These are the activations of a small neural network, seen along a few directions. Each row is one input.
Each table varies a few parts of the input and shows all the possible inputs, shuffled.
A made-up example of a description, with smaller parts first: values(2) and (point or ring(11) or (line(4) and ring(8))).
Shared parts are said once, and a part with two or three values counts as separate values.
In the rows, zero is written as 128.

Other details of the inputs vary at random and push rows far along three fixed directions, the same in every table; ignore that.

Table:
R1: [156 115 145  99 141 144 141 101 120 155 159  92 167]
R2: [160 121 150  95 155 135 146 110 119 146 157  92 165]
R3: [185 110 150 173 108 101  76 101 192 140 106 155 194]
R4: [180 110 155 181 117  99  76 105 194 136 114 152 185]
R5: [122 136 125 131 122 134 114 114 113 138 120 129 111]
R6: [119 147 142 118 130 127 118 121 117 129 102 118 122]
R7: [124 137 130 139 112 127 127 128 122 112 128 120 113]
R8: [129 124 119 118 113 139 126 124 133 121 119 124 110]
R9: [133 125 122 127 116 139 135 128 130 120 117 122 108]
R10: [117 122 113 122 114 128 132 134 125 129 126 133 122]
R11: [110 147 142 125 139 120 128 140 117 115 119 126 127]
R12: [118 121 115 123 119 125 130 134 112 139 121 139 125]
R13: [114 135 123 134 119 132 123 127 123 117 137 130 115]
R14: [126 123 111 163 145 133 119 154 177 113 107 180 109]
R15: [116 132 137 120 130 141 128 126 125 136 113 128 115]
R16: [123 126 126 125 129 138 125 122 120 138 124 137 104]
R17: [115 141 136 124 120 136 116 116 118 136 108 120 123]
R18: [121 136 115 165 192 117 143 198 174 103 106 194 115]
R19: [178 123 139 179 156 111  93 124 207 129 135 163 160]
R20: [154 116 114 117 174 138 171 141 131 133 197 115 141]
R21: [149 127 118 137 216 133 201 167 145 111 223 121 109]
R22: [110 139 131 120 138 113 139 145 113 117 114 133 136]
R23: [156 112 149  91 114 127 126  90 109 166 150  85 190]
R24: [122 128 124 122 119 141 125 119 131 130 126 131 104]
R25: [134 125 117 123 111 135 133 133 126 123 116 123 113]
R26: [109 126 123 133 113 125 123 124 120 121 131 127 121]
R27: [131 139 127 136 115 132 126 119 125 121 120 116 106]
R28: [125 120 120 121 122 142 125 122 119 137 116 135 114]
R29: [125 121 112 119 125 137 127 133 115 138 120 140 117]
R30: [121 137 144 111 132 131 125 126 123 131 104 124 117]
R31: [114 127 116 128 111 126 128 127 119 122 128 133 127]
R32: [115 132 133 110 126 117 132 140 116 129 103 128 136]
R33: [115 134 128 133 115 129 114 121 109 130 128 133 120]
R34: [155 120 120 134 181 122 193 157 131 121 202 110 138]
R35: [106 141 136 131 128 130 125 134 117 123 124 127 127]
R36: [113 128 121 136 124 120 132 137 126 110 136 125 114]
R37: [106 132 127 124 121 123 131 134 113 127 115 132 140]
R38: [119 128 118 126 108 122 127 129 123 116 125 127 124]
R39: [130 124 114 114 110 135 124 130 130 124 119 125 115]
R40: [118 126 121 114 129 139 131 139 120 134 111 132 128]
R41: [131 131 129 130 120 135 135 126 131 121 122 123  99]
R42: [106 137 142 123 131 112 126 135 113 120 111 122 134]
R43: [120 137 121 131 121 136 121 118 126 126 128 127 108]
R44: [102 131 137 128 117 122 120 126 113 129 114 122 136]
R45: [114 126 117 129 117 122 127 129 107 132 124 140 129]
R46: [122 123 116 120 109 124 130 134 128 122 122 126 120]
R47: [156 111 150 108 109 121 111  75 100 164 164  86 179]
R48: [119 135 125 131 114 128 121 127 126 112 133 123 113]
Each input here is: line(6) and ring(8).
The inputs of R38 and R22 match in every part but the line(6) part. If R48 is changed in the same way as R38 into R22, which row does it become?
Answer: R11
Which other rows does R41 become when the ring(8) part takes its other values? List them by row number.
Answer: R3, R4, R7, R9, R25, R27, R34
A walk changes only the line(6) part. It starts at R9 and steps to R8. List the rest of the walk in order.
Answer: R14, R28, R1, R2

Table:
R49: [104 129 108 151 137 130 134 141 134 111 144 149  75]
R50: [146 125 121 100 123 149 175 102  77 145 209  63 127]
R51: [111 139  94 150 145 135 138 154 131  99 151 152  80]
R52: [113 143  94 148 140 132 145 164 138  97 149 151  82]
R53: [121 134 106 123 143 141 142 160 139 104 114 146  92]
R54: [146 124 115  87 131 141 182 116  90 119 213  61 129]
R55: [111 132 100 162 138 140 144 147 124 114 143 150  83]
R56: [104 123 137  97  83 128  87 111 111 153  67 131 158]
R57: [ 88 127 137 124  82 123  94 115 106 124  96 135 149]
R58: [109 154 152 116 120 129 114 120 111 127  78 125 119]
R59: [146 117 122 100 123 146 188 109  81 135 205  59 132]
R60: [109 129 116 127 149 141 137 139 132 125 126 148  81]
R61: [105 125 121 115  74 107 103 113 101 137  88 129 148]
R62: [114 131 140 126  87 107 102 119  93 127  93 131 131]
R63: [108 123 111 149 132 125 144 154 141 100 137 143  80]
R64: [149 116 127  82 145 157 196 116  82 146 188  63 133]
R65: [124 143 160 104  76 121  72  93 109 148  44 108 133]
R66: [ 87 153 135 149 130 119 132 145 120  97 116 133 109]
R67: [151 124 123  66 144 153 185 117  90 133 192  63 133]
R68: [150 119 118 229 175 101  98 176 244 106 123 228 119]
R69: [105 130 116 126 105 102 125 135 100 124 106 136 130]
R70: [101 122 153  90  68 138  70  92 105 154  60 124 167]
R71: [190 119 129 148 190 129 124 125 183 140 176 150 164]
R72: [105 123 111 150 128 123 148 156 147  99 133 146  83]
R73: [106 150 135 144 120 107 123 142 111 108 104 122 104]
R74: [116 131 107 142 153 151 145 147 124 127 123 151  89]
R75: [116 134  97 146 136 129 145 163 138  89 140 145  86]
R76: [150 133 120  68 148 155 175 113  87 142 199  69 126]
R77: [187 101 157 117 120 104  78  84 162 181 109 133 235]
R78: [126 126 159  87  63 122  69  87  92 161  50 116 151]
R79: [186 132 169 177 178  95 119 116 177 131 173 135 196]
R80: [ 86 147 133 142 109 119 110 131 123 108 100 125 125]
R81: [193 104 136 174 151 120 125 119 181 138 173 136 175]
R82: [173 103 157 144 116  97  81  91 165 162 142 131 233]
R83: [118 135 107 141 149 148 154 158 129 126 122 150  89]
R84: [115 122 121 125 142 136 143 150 141 115 114 143  87]
R85: [179 128 177 145 174 115 106 104 179 151 142 129 208]
R86: [113 122 122 121 133 137 146 147 141 117 111 140  93]
R87: [120 125 111 138 147 146 156 158 129 118 115 143  94]
R88: [100 142 151 106  91 135  82 102 120 139  59 114 144]
R89: [111 128 126  97 110 118 118 128 100 146  84 129 138]
R90: [186 110 146 144 172 124 122 116 190 154 165 143 165]
The inputs of R63 and R84 match in every part but one. If R52 is changed in the same way as R63 into R84, which row does it become?
Answer: R76
The inputs of R87 and R81 match in every part but one. If R77 is changed in the same way as R87 into R81, which row does it become?
Answer: R61
Describe the family of inputs behind these rows.
Answer: values(2) and (ring(9) or (values(3) and line(4)))
Which other rows does R71 become when the values(3) part takes its other values? List them by row number.
Answer: R60, R74
A walk changes only the ring(9) part. It starts at R78 and steps to R89. List the rest of the walk in order.
Answer: R77, R56, R70, R88, R85, R58, R65
A walk changes only the line(4) part. It starts at R54 and steps to R75. List the rest of the walk in order.
Answer: R52, R51

Table:
R91: [110 139 140 109 122 129 131 134 107 118 105 112 124]
R92: [135 132 127 183 192  98 154 177 155 113 158 166 137]
R93: [109 143 121 125 121 132 128 128 114 116 131 122 104]
R94: [104 137 129 121 141 141 138 131 111 132 120 129 105]
R95: [133 129 130 147 131 131 115 133 152 116 115 144 111]
R96: [100 143 127 126 126 135 130 129 110 122 129 123 112]
R97: [101 126 118 120 122 138 133 134 108 131 127 132 114]
R98: [100 144 130 119 124 124 130 135 110 119 123 118 118]
R99: [114 123 110 123 106 134 131 126 116 118 129 120 106]
R100: [152 112 134 140 106 121  84 105 158 145 111 147 157]
R101: [162 115 137 132  99 125  76  95 156 154  97 148 162]
R102: [122 122 130 130 115 118 112 137 141 126  94 146 145]
R103: [124 125 129 129 124 122 112 136 138 136  98 156 138]
R104: [145 130 120 183 181 106 149 164 154 113 165 163 127]
R105: [171 109 141  90 111 131 126  67 103 162 192  65 184]
R106: [159 122 147 102 160 120 167 114 111 135 204  76 183]
R107: [107 130 117 117 132 142 141 138 107 133 124 137 112]
R108: [121 133 123 115 120 142 139 126 124 126 117 117  95]
R109: [113 129 119 125 109 133 133 125 117 111 132 122 103]
R110: [105 140 138 114 128 129 128 134 107 123 115 119 116]
R111: [116 125 110 122 101 135 133 127 120 118 127 118 107]
R112: [116 137 121 122 109 137 133 126 124 114 126 114 101]
R113: [166 112 149  83 114 122 133  79 101 157 175  61 201]
R114: [165 122 157 102 160 139 147  92 107 156 200  74 176]
R115: [158 107 134 136  96 125  86 100 160 143 108 139 153]
R116: [114 137 120 126 119 135 134 129 121 112 131 119  99]
R117: [146 128 114 187 189 110 170 178 165 103 172 161 114]
R118: [152 119 146 134 122 119  86 112 158 152  89 149 166]
R119: [ 99 129 114 126 119 134 132 131 108 125 132 128 116]
R120: [122 129 122 134 102 124 132 121 103 121 124 116 104]
R121: [115 131 118 125 108 134 138 129 122 111 133 120 102]
R122: [138 118 133 148 124 109  98 123 158 135 118 148 165]
R123: [108 135 118 126 116 130 131 128 113 114 135 127 107]
R124: [113 130 122 105 122 131 142 142 107 126 106 128 126]
R125: [110 132 122 115 131 145 133 130 107 138 113 130 111]
R126: [120 134 126 120 116 141 133 129 123 116 121 116  98]
R127: [158 125 135 135 198 121 192 135 102 139 237  93 159]
R128: [145 126 150 147 147 113 101 126 167 141 103 155 155]
R129: [126 127 116 111 117 145 133 126 115 130 114 120 100]
R130: [ 99 136 127 120 118 122 132 134 109 117 127 124 120]
R131: [165 113 133 130  93 131  89 102 163 148  98 139 153]
R132: [126 129 114 114 120 146 141 134 122 127 116 121  98]
R133: [134 117 120 133 100 132 110 125 148 129 108 139 123]
R134: [114 133 124 107 135 133 146 146 109 125 104 125 120]
R135: [102 126 121 113 121 126 135 139 108 128 122 129 120]
R136: [136 135 123 185 204  97 169 192 160 102 158 168 137]
R137: [151 129 138 160 154 122 106 133 170 125 129 157 140]
R138: [120 132 117 111 124 142 131 128 110 134 116 126 104]
R139: [140 135 140 157 156 108 119 149 170 115 122 151 157]
R140: [115 137 125 116 130 138 132 125 113 129 119 124  99]
R141: [109 138 134 110 136 129 143 140 112 122 104 121 117]
R142: [ 99 135 125 126 117 133 130 126 108 121 130 127 115]
R143: [160 120 141 143 126 126  98 107 169 141 108 142 140]
R144: [165 111 134 133  97 129  85  99 160 148  99 143 154]
Describe the family of inputs behind these rows.
Answer: line(6) and (point or ring(8))
The inputs of R124 and R131 match in every part but the line(6) part. If R136 is changed in the same way as R124 into R131, which row does it become?
Answer: R117
The inputs of R135 and R133 match in every part but the line(6) part. If R130 is changed in the same way as R135 into R133, which row does it become?
Answer: R121
Which other rows does R125 become when the line(6) part takes its other values? List them by row number.
Answer: R118, R129, R132, R134, R138

Table:
R145: [108 122 100 162 124 129 120 159 150 108 103 179  96]
R146: [132 117 114 110 127 139 147 128 108 140 143 120 117]
R147: [127 125 124  97  93 133 149 106  87 127 151  77 129]
R148: [143 125 128 173 121 116  90 121 172 122 122 158 132]
R149: [107 145 129 123 112 126 121 131 118 106 105 124  98]
R150: [128 128 126  97 126 148 148 105  87 145 159  91 114]
R151: [151 124 158 155 191 100 127 130 146 143 170 136 200]
R152: [ 97 134 109 148 146 128 128 180 156 105  77 183  93]
R153: [119 130 125 103 131 129 158 142 111 120 129 109 116]
R154: [122 130 124 100 110 130 148 127  98 117 132  99 120]
R155: [105 129 104 147 110 128 132 150 136 108 122 151  97]
R156: [160 119 172 115  43 129  19  52 155 171  29 127 179]
R157: [128 123 124  78 112 147 138 104  92 150 130  92 133]
R158: [176 112 138 160 177 124 133 123 172 141 193 141 161]
R159: [ 83 137 121 138 136 108 129 165 110 117 101 156 133]
R160: [128 139 144 103 136 134 153 120 105 131 143  93 121]
R161: [108 138 118 126 146 143 134 144 127 123 107 146  93]
R162: [181 124 146 166 164 114 132 117 172 130 185 123 173]
The inputs of R155 and R148 match in every part but one. If R153 is changed in the same way as R155 into R148, which row does it become?
Answer: R160
Describe the family of inputs behind these rows.
Answer: values(2) and (point or ring(8))
Which other rows does R150 become when the values(2) part takes its other values? List them by row number.
Answer: R146
